A small network was shown many inputs. Here are its activations along a few directions, one row for each input.
In each table, some parts of the input vary, and every possible input appears once, in random order.
Descriptions start from the smaller parts, as in this example, which fits no table here: values(3) and (point or ring(9) or (ring(5) and line(6))).
Shared parts are said once, and a part with two or three values counts as separate values.

Other details of the inputs shift rows strongly along two fixed directions, in all tables alike. That doesn't count.
To show where, the next rows are all for the same input, with only those details redrawn:
[-14, -11, -24, 26, -87, 0, 3, -8, 3, 14, -18, -23, 40]
[10, 8, 8, 33, 17, -2, -4, 24, 2, 19, 0, -4, 26]
[3, 5, 13, -32, 12, -10, 12, -7, 15, 0, 13, -3, -11]

Rows:
x1: [4, 4, 1, 31, 16, -10, -18, 20, -2, 21, 2, 8, 24]
x2: [16, 2, 3, -25, 11, 1, 6, -13, -11, -31, 5, 17, -23]
x3: [-19, 10, 0, -34, 17, -13, 4, -4, 7, 1, 19, 0, -12]
x4: [12, 0, 5, -21, 12, 9, 8, -13, -1, -27, 0, 17, -29]
x5: [7, -5, -2, 34, 17, 26, -16, 22, -15, 5, -16, 1, -4]
x6: [-12, 4, 10, -35, 16, -3, 2, -6, 15, 7, 12, -6, -14]
x7: [-22, -15, -36, 26, -81, 31, -11, -10, -18, -6, -29, -26, 22]
x8: [-2, 0, 5, -35, 14, -14, 7, -3, 10, -2, 17, 5, -9]
x9: [-12, 8, -9, -30, 20, 10, 0, -5, -14, -25, 7, 1, -26]
x10: [0, 1, 3, 34, 17, -2, -15, 20, 9, 25, -4, 9, 18]
x11: [15, 3, 5, 40, 16, -9, -5, 19, 9, 19, -1, 13, 21]
x12: [7, -1, -5, 35, 18, 22, -18, 17, -13, -1, -17, 11, 3]
x13: [-23, -21, -24, 27, -85, 4, -6, -5, 7, 26, -21, -20, 25]
x14: [-6, 11, -15, 33, 19, 14, -24, 15, -26, -2, -10, 4, 5]
x15: [-11, -15, -22, -35, -89, -22, 17, -44, 12, -9, 0, -5, 4]
x16: [8, -3, 14, -27, 9, -12, 13, -6, 19, 6, 10, 4, -22]
x17: [2, -11, 14, -13, 20, -1, 17, -27, -15, -31, 0, 6, -26]
x18: [4, -2, -2, -31, 16, 10, 4, -4, -11, -28, 5, 7, -22]
x19: [9, 4, 6, -28, 14, 15, 8, -8, -7, -26, 1, 0, -25]
x20: [-19, -18, -31, -36, -82, 8, 2, -41, -10, -28, -16, -5, -12]
x21: [-12, 14, -4, 32, 20, -9, -21, 19, -5, 24, 3, 3, 20]
x22: [4, -6, 18, 50, 23, -19, 1, 7, -3, 11, 1, 0, 22]
x23: [13, -4, 8, -23, 11, 12, 9, -7, -4, -20, -1, 7, -36]
x24: [3, 5, 13, -32, 12, -10, 12, -7, 15, 0, 13, -3, -11]
Question: The inputs of x8 and x18 match in every part but one. If x22 is changed in the same way as x8 into x18, which row does it become?
Answer: x17
Question: Describe the family of inputs behind these rows.
Answer: values(2) and (point or line(11))
Question: Which other rows does x21 become when the line(11) part takes its other values? List them by row number.
Answer: x1, x3, x6, x8, x10, x11, x13, x15, x16, x24
Question: Which other rows does x19 become when the values(2) part takes its other values? List them by row number.
Answer: x24

Rows:
x25: [-26, 3, -6, -51, 0, -32, 9, -37, 3, -15, 27, 9, -17]
x26: [33, 28, 45, 31, 107, -10, 5, 44, 3, 15, 23, 3, 13]
x27: [20, 19, 11, 4, 59, 13, -12, 24, -15, -5, 4, 14, -17]
x28: [19, 5, 26, 9, 53, -15, 7, 24, 18, 17, 16, 20, -3]
x29: [3, 10, 17, -45, 56, 15, -2, -4, 0, -21, 10, 14, -38]
x30: [-22, -7, -22, 54, -45, 8, -23, 26, -10, 33, -16, -22, 40]
x31: [-5, -6, -7, -3, 13, 18, -6, 4, -8, -8, -7, -3, -14]
x32: [-2, 9, 10, -35, 55, -21, 3, -20, -16, -37, 18, 26, -31]
x33: [-12, 7, -31, 52, -46, 10, -19, 21, -2, 27, -18, -15, 48]
x34: [1, -22, 4, -35, -42, -7, 17, -51, 14, -22, -9, 4, -37]
x35: [41, 21, 47, -1, 111, 2, 18, 21, -8, -18, 19, 13, -22]
x36: [16, 18, 6, -8, 57, 14, -8, 15, -6, -12, 3, 13, -20]
x37: [12, -19, -1, -52, -48, -8, 21, -35, 8, -32, 4, -5, -18]
x38: [37, 7, 10, 121, 35, -1, -26, 74, -15, 52, -12, 1, 87]
x39: [-24, -19, -17, -52, -52, 12, 9, -34, -6, -21, -5, -12, -34]
x40: [-13, -17, 4, -45, -49, -20, 21, -50, 30, 3, -1, -3, -24]
x41: [-23, 5, -15, -62, -49, -6, 9, -30, 12, -2, 7, -11, -21]
x42: [-30, -2, -17, -20, -54, 6, -5, -16, 12, 6, -5, -14, 11]
x43: [-31, -13, -38, 60, -74, 12, -20, 16, -4, 31, -27, -28, 52]
x44: [5, -26, -27, 78, -88, 11, 0, 8, -11, 8, -31, -3, 46]
Question: Describe the family of inputs behind these rows.
Answer: values(2) and (point or line(4) or line(5))
Question: List by row number the other rows that have the values(2) part in common with x34.
Answer: x27, x29, x31, x32, x35, x36, x37, x39, x44

Rows:
x45: [7, 4, 12, -40, 13, -1, 6, -6, 18, -2, 9, 11, -26]
x46: [10, 5, -7, 19, -6, -9, -4, 6, -3, 2, -1, 2, 22]
x47: [11, -7, 9, 29, -2, -4, 6, 9, -6, 6, -3, -7, 11]
x48: [-1, -3, -11, 15, -8, 11, -7, 8, -12, -6, -2, -5, 5]
x49: [-3, 7, -5, 20, -7, -10, -6, 6, -8, 8, 4, -1, 19]
x50: [3, -2, 9, -36, 21, 3, 2, -19, -2, -14, 3, 10, -27]
x51: [6, 4, -5, 14, -6, 5, -7, 16, -1, 18, -5, -11, 10]
x52: [1, 11, -7, 22, -8, 10, 0, -2, -7, -5, -11, -4, 3]
x53: [7, 1, 0, 38, 32, 11, -18, 27, -11, 5, -1, 7, 6]
x54: [11, -4, 0, 25, -3, -7, 6, 4, -4, 0, -3, -1, 21]
x55: [-40, -18, -41, 3, -124, 1, 4, -28, -2, 5, -21, -34, 32]
x56: [-1, 10, 6, -27, 20, 2, 8, -21, 7, -16, 1, 8, -36]
x57: [10, -2, 8, 22, -7, 7, 6, 10, 1, 3, -4, -3, 16]
x58: [5, 1, -3, 36, 34, 8, -12, 32, -17, 6, -3, 15, 7]
x59: [10, 6, -1, 14, -13, 8, -2, 15, 2, 9, -4, -1, 14]
x60: [6, -10, 20, -28, 17, -13, 17, -16, 10, -6, 10, 4, -30]
x61: [7, -6, 12, -31, 19, -15, 16, -19, 12, -13, 11, 11, -20]
x62: [1, -3, -5, 14, -10, 10, -10, 5, -12, -7, -9, -7, 9]
x63: [-3, -2, -13, 12, -6, 7, -1, 13, -17, -6, -4, 2, 6]
x64: [7, -4, 20, -33, 15, -2, 15, -12, 17, -9, 9, 8, -25]
x65: [-1, -3, 9, -36, 20, 2, -2, -13, 3, -18, 4, 6, -30]
x66: [-35, -21, -31, -50, -93, 1, 15, -46, 20, -8, -9, -22, -6]
x67: [4, -2, -5, 13, -11, 12, -6, -3, -17, -4, -11, -4, 12]
x68: [2, 2, 7, -41, 17, -4, 2, -6, 15, 6, 8, 1, -31]
x69: [18, 8, 4, 39, 35, -9, -14, 23, -2, 13, 0, 15, 21]
x70: [-10, 6, -3, 15, -9, -2, -3, 5, -4, 7, 2, -5, 21]
x71: [-5, 2, -8, 12, -4, 7, -2, 11, 3, 10, -4, -13, 19]
x72: [-13, 5, 11, -37, 20, -10, 4, -14, 11, -4, 16, 7, -19]
x73: [-15, 3, 9, -39, 22, -10, 3, -10, 11, 1, 12, -1, -23]
x74: [5, 10, 6, 39, 33, -10, -17, 22, -7, 19, 6, 12, 18]
Question: Describe the family of inputs behind these rows.
Answer: values(2) and (point or line(4) or ring(10))
Question: The inputs of x51 and x68 match in every part but the values(2) part. If x47 is changed in the same way as x51 into x68, which row does it become?
Answer: x60
Question: A walk changes only the line(4) part. It starts at x50 and steps to x65. List the rest of the walk in order.
Answer: x53, x58
Question: Which other rows does x57 become when the values(2) part takes its other values? List them by row number.
Answer: x64
